These are the activations of a small neural network, seen along a few directions. Each row is one input.
In each table, some parts of the input vary, and every possible input appears once, in random order.
A made-up example of a description, with smaller parts first: line(6) and (point or line(9) or (values(2) and ring(5))).
Shared parts are said once, and a part with two or three values counts as separate values.

Other details of the inputs shift rows strongly along two fixed directions, in all tables alike. That doesn't count.

A family of inputs:
R1: .29 .15 -.59 -.32 .35 -.03 .26 -.11 .13 .02 -.06 -.08 -.04 .12 -.03
R2: .14 .11 -.15 -.25 .12 .07 .02 -.07 .00 .07 .00 -.12 .05 -.03 .11
R3: -.27 -.03 .12 -.27 .38 -.04 .27 .14 -.04 .16 -.21 -.10 .22 .09 -.03
R4: .30 .20 -.59 -.33 .33 .01 .22 -.12 .11 .06 -.09 -.10 -.02 .09 -.01
R5: -.19 -.08 .25 -.04 .38 -.08 .35 .21 .13 .32 -.40 .08 .19 .17 .05
R6: -.06 -.15 .29 .06 -.54 .08 -.45 -.05 -.20 -.24 .26 .21 .01 -.10 .08
R7: .34 .08 -.41 -.05 -.18 -.07 .10 -.19 .17 -.07 .19 .19 -.34 .16 -.12
R8: -.23 -.09 .39 .04 .26 -.04 .15 .30 .01 .12 -.06 -.31 .17 -.22 -.21
R9: .04 -.01 .20 -.17 -.16 -.04 .05 .02 .02 .03 .10 .14 -.17 .06 .01
R10: -.33 .01 .24 -.11 .25 .01 .11 .14 -.07 .25 -.27 -.04 .17 -.05 .07
R11: -.27 -.07 .82 -.31 -.12 .02 .00 .23 -.16 .23 -.03 .06 .02 -.13 .19
R12: .13 -.02 -.46 -.29 .09 -.18 .14 -.06 .01 .02 -.06 .15 .02 .23 -.22
R13: -.12 -.05 .24 .25 -.33 .12 -.32 -.09 -.11 -.28 .26 .01 .01 -.09 .13
R14: .24 .01 .18 .15 -.62 .11 -.35 -.20 -.11 -.17 .32 .12 -.29 -.12 .16
R15: -.25 -.06 .65 -.41 .04 -.02 .17 .25 -.10 .29 -.10 .06 .03 -.03 .10
R16: -.25 -.10 .37 -.42 .04 .06 -.06 .19 -.26 .25 -.17 .06 .24 -.07 .06
R17: .15 .12 -.53 .22 .00 .01 -.01 -.23 .10 -.10 -.05 .05 -.12 .06 -.07
R18: .20 .11 -.21 .42 -.11 .06 -.19 -.03 .01 -.20 .23 -.22 -.13 -.23 -.20
R19: .03 -.02 -.21 -.28 .00 -.04 .00 .00 -.08 .03 -.06 .15 .04 .07 -.10
R20: .25 .00 -.54 -.09 -.15 -.10 -.08 -.19 -.01 -.18 .09 .19 -.10 .15 -.17
R21: .28 .10 -.59 -.31 .36 -.09 .30 -.10 .15 .00 -.02 -.06 -.05 .15 -.05
R22: -.29 -.08 .16 -.14 .40 -.11 .28 .11 .05 .24 -.30 -.01 .19 .10 -.07
R23: .17 .17 -.45 .12 .15 .05 .13 -.04 .08 .23 -.32 .00 -.07 .08 .13
R24: -.07 -.14 .42 .52 -.41 .03 -.26 -.02 .08 -.21 .12 .20 -.04 .01 .20
R25: .23 .10 -.35 .35 .00 .02 -.05 -.04 .08 -.17 .14 -.24 -.11 -.18 -.27
R26: .15 .11 -.39 .13 -.10 .14 -.17 -.21 -.03 -.14 .09 -.06 -.07 .01 .02
R27: -.19 -.12 .30 .02 .30 -.08 .23 .28 .06 .14 -.09 -.32 .18 -.17 -.26
R28: -.07 -.09 .38 .51 -.41 .06 -.28 -.01 .04 -.18 .10 .18 -.05 -.03 .24
R29: .06 .10 -.17 .16 .07 .04 .09 .01 .07 .14 -.25 .06 -.02 .06 .14
R30: -.13 -.19 .32 .28 -.32 -.03 -.25 -.09 -.03 -.37 .31 .03 .02 .04 .05
R31: .16 .07 -.52 .24 .01 -.03 .02 -.24 .13 -.12 -.03 .07 -.12 .10 -.11
R32: .07 .06 -.22 .34 -.24 .10 -.28 -.21 -.02 -.13 .07 .02 -.13 -.06 .08
R33: -.03 -.23 .47 .14 -.35 -.07 -.28 -.04 .02 -.39 .50 .06 -.02 -.02 .19
R34: -.34 -.05 .38 -.17 .19 .02 .09 .15 -.10 .09 -.11 -.09 .22 .00 .06
R35: -.14 .08 .21 .01 .34 .04 .05 .30 -.11 .24 -.10 -.34 .11 -.22 -.14
Each input here is: line(5) and (point or line(6)).
The inputs of R35 and R18 match in every part but the line(5) part. If R23 is changed in the same way as R35 into R18, which row does it become?
> R29
List by row number the other rows that have the line(5) part in common with R28.
> R1, R15, R17, R19, R25, R34
Change only the line(5) part in R4. List by row number the other rows that result.
> R1, R2, R21, R33
Change only the line(6) part in R31. List by row number the other rows that result.
> R3, R9, R20, R21, R24

A family of inputs:
R36: .00 -.08 .21 .41 -.33 .05 -.28 -.05 -.01 -.23 .23 .00 -.05 -.12 .04
R37: .21 .13 -.49 .09 -.03 .05 .00 -.20 .05 -.04 -.06 .06 -.12 .08 .00
R38: .06 .08 -.37 -.07 .28 -.04 .20 .00 .06 .10 -.19 -.05 .04 .08 -.14
R39: .00 -.12 .29 .14 -.45 .01 -.31 -.10 -.06 -.26 .31 .15 -.09 -.04 .10
R40: .36 .14 -.68 -.02 -.02 .00 .04 -.25 .09 -.09 .02 .09 -.18 .13 -.05
R41: -.17 -.04 .37 .08 .07 .01 .02 .16 -.01 .07 -.02 -.12 .08 -.11 .02
R42: .25 .15 -.65 -.22 .30 -.04 .28 -.13 .12 .10 -.17 .01 -.06 .18 -.09
R43: -.32 -.03 .37 -.52 .46 -.06 .34 .28 -.06 .41 -.34 -.05 .27 .06 .08
R44: .08 .11 -.29 -.03 .31 .00 .21 .03 .07 .13 -.14 -.18 .01 -.01 -.13
R45: -.31 -.04 .36 -.62 .44 -.07 .36 .30 -.10 .46 -.35 -.02 .23 .05 .01
R46: .29 .12 -.68 .17 .05 .01 .02 -.20 .10 -.12 .00 -.02 -.12 .07 -.16
R47: -.16 -.04 .20 .02 .12 .00 .03 .13 -.03 .09 -.10 -.09 .13 -.07 -.01
R48: .25 .10 -.42 -.05 -.06 .01 -.01 -.17 .04 -.05 .02 .09 -.14 .08 .00
R49: -.14 -.01 .15 -.02 .13 .01 .01 .11 -.05 .04 -.02 -.15 .11 -.10 -.05
R50: -.14 -.04 .27 -.34 .05 -.02 .08 .14 -.10 .19 -.09 .06 .08 .01 .03
R51: .00 -.01 -.07 -.21 .13 -.06 .16 .01 .03 .06 -.06 .03 .03 .09 -.03
R52: .12 -.07 .00 .16 -.38 .00 -.24 -.17 .00 -.28 .29 .14 -.14 .02 .04
R53: -.39 -.14 .72 .01 .01 -.02 -.02 .25 -.07 .12 -.06 -.01 .16 -.08 .11
R54: -.06 -.11 .28 .37 -.37 .02 -.29 -.04 -.02 -.25 .24 .07 -.05 -.07 .07
R55: .20 .11 -.42 .16 .05 .02 .00 -.12 .06 -.09 .06 -.12 -.10 -.03 -.13
R56: -.17 -.13 .57 .35 -.30 .05 -.26 .08 -.03 -.15 .19 -.03 .01 -.17 .10
R57: .02 -.07 .27 .14 -.46 .06 -.33 -.07 -.09 -.21 .26 .15 -.09 -.06 .16
What do these inputs look like to the network?
> point or (values(2) and line(5)) or line(11)
A walk changes only the line(5) part. It starts at R42 and steps to R43. List the rest of the walk in order.
> R40, R48, R57

A family of inputs:
R58: .05 .08 -.13 .02 .17 .00 .13 .05 .06 .10 -.11 -.07 -.01 .00 -.04
R59: -.20 -.13 .57 -.03 -.23 -.01 -.14 .08 -.09 -.05 .15 .10 .01 -.01 .18
R60: .15 .00 -.25 -.07 -.03 .00 -.01 -.14 .05 -.13 .06 .08 -.01 .10 .02
R61: .17 .01 -.24 .45 -.34 .04 -.30 -.22 .05 -.37 .28 .03 -.16 -.04 -.03
R62: -.19 -.07 .28 -.30 .16 -.05 .10 .14 -.08 .17 -.13 .06 .17 .06 .09
R63: -.01 -.10 .08 .30 -.22 .01 -.20 -.08 .00 -.26 .22 .00 -.02 -.04 -.08
R64: -.25 -.06 .36 .06 .03 .01 -.06 .13 -.07 .03 -.03 -.05 .13 -.08 .07
R65: -.03 -.04 .01 -.13 -.08 -.02 -.02 .00 -.05 .05 -.08 .15 .01 .05 .04
R66: .08 -.06 .08 .37 -.31 .00 -.22 -.07 .05 -.26 .26 .01 -.11 -.08 -.02
R67: .26 .15 -.48 .11 .10 .07 .10 -.12 .09 .06 -.12 -.05 -.11 .03 -.05
R68: .19 .20 -.70 -.11 .41 .02 .29 -.11 .08 .22 -.34 -.11 -.01 .08 -.11
R69: .16 -.02 -.11 .07 -.24 .00 -.10 -.19 .07 -.22 .23 .10 -.14 .04 .08
R70: .30 .07 -.24 .10 -.28 .05 -.23 -.19 .00 -.24 .34 -.03 -.23 -.11 -.09
R71: .26 .10 -.60 -.02 .29 -.09 .29 -.08 .16 .07 -.12 -.10 -.08 .08 -.24
R72: -.17 -.02 .35 .02 .09 .04 .04 .18 -.03 .14 -.09 -.07 .10 -.07 .08
R73: -.22 -.14 .46 -.09 -.17 -.01 -.15 .10 -.10 .02 .05 .12 .10 .01 .14
R74: .15 .13 -.49 .08 .14 .02 .07 -.13 .06 .03 -.11 -.06 -.05 .04 -.06
R75: .07 .01 -.04 -.05 -.17 .05 -.16 -.03 -.11 -.14 .20 -.07 -.01 -.09 -.05
R76: -.26 -.07 .28 -.08 .22 -.03 .10 .17 -.04 .11 -.12 -.09 .17 -.03 -.04
R77: -.17 -.09 .51 -.05 -.26 .01 -.11 .07 -.09 .02 .04 .15 .00 -.02 .12
R78: -.16 .04 .07 -.27 .49 -.06 .36 .25 .04 .34 -.32 -.14 .16 .01 -.07
R79: -.18 .00 .22 -.38 .24 -.05 .24 .17 -.04 .31 -.22 .04 .10 .09 .05
The inputs of R59 and R62 match in every part but one. If R78 is changed in the same way as R59 into R62, which row does it become?
> R61
What do these inputs look like to the network?
> values(2) and (point or line(4) or line(6))
Change only the values(2) part in R79. List by row number the other rows that result.
> R73
